Each row below is a small network's average activation on inputs in which a field has the value named, seen along a few directions.
Values that are neighbours, or in one group, have similar rows; names and order tell nothing.
In the rows, zero is written as 128.

Other fields shift rows strongly along two fixed directions, in all tables alike. That doesn't count.
These rows show it; all are for the same value of a field, averaged over different records:
[144 125 123 123 141 109 148 137 127 101 110 132 121]
[175 149 147 136 122 157 202 105 172  53 141 180 148]
[145 108 129 110 164  98 148 144 115 115 105 120 102]
[ 93 132 139 142 112 130 162 137 157 112 149 109 154]
[125 134 126 132 115 140 174 126 156  96 140 131 151]
[ 82 127 126 140 107 130 145 136 154 117 150 102 161]
[131 125 134 131 140 123 167 131 147 107 124 122 127]
[ 38 127 135 161  96 125 142 149 170 143 165  74 168]

B, 13 values:
b3: [123 116 146 146 135 121  89 121  88 139 149 125 123]
b2: [141 141 144 136 101 162 114  93 162 145 156 141 129]
b10: [168 160 131 115 151 139 141 152 113 135 131 134 130]
b13: [ 20 142 137 164  84 115  63 132 123 156 166 125 150]
b4: [147 138 108 126 157 133 124 106  80 143 112 174  91]
b5: [ 83 140 100 135 119 121  65 125  87 144 131  76 124]
b6: [174 122 112 111 143 123 137 138 101 140 108 130 126]
b12: [201 141 128 116 139 144 203 115 140  59 120 172 123]
b9: [108 122 149 101 108 174  89  98 149 160 128 128 137]
b8: [141  77  94  79 189  57  27 147  86 208  83  91  41]
b1: [181 119 132  99 124 109  99 137 105 138  71 166  88]
b7: [163 121 134 143 116 118 120  99 115 138 125 132 149]
b11: [108 124 114 142 126 160 129 160 143 141 125 123 145]
The values of B form a tree with 4 forks.
Which values are neighbours of b1? Give them in the order they are listed. -> b2
Which values are neighbours of b4? Give them in the order they are listed. -> b3
Which values are neighbours of b10? Give them in the order they are listed. -> b6
What is the length, in steps, of the shortest route from b11 to b5? -> 4
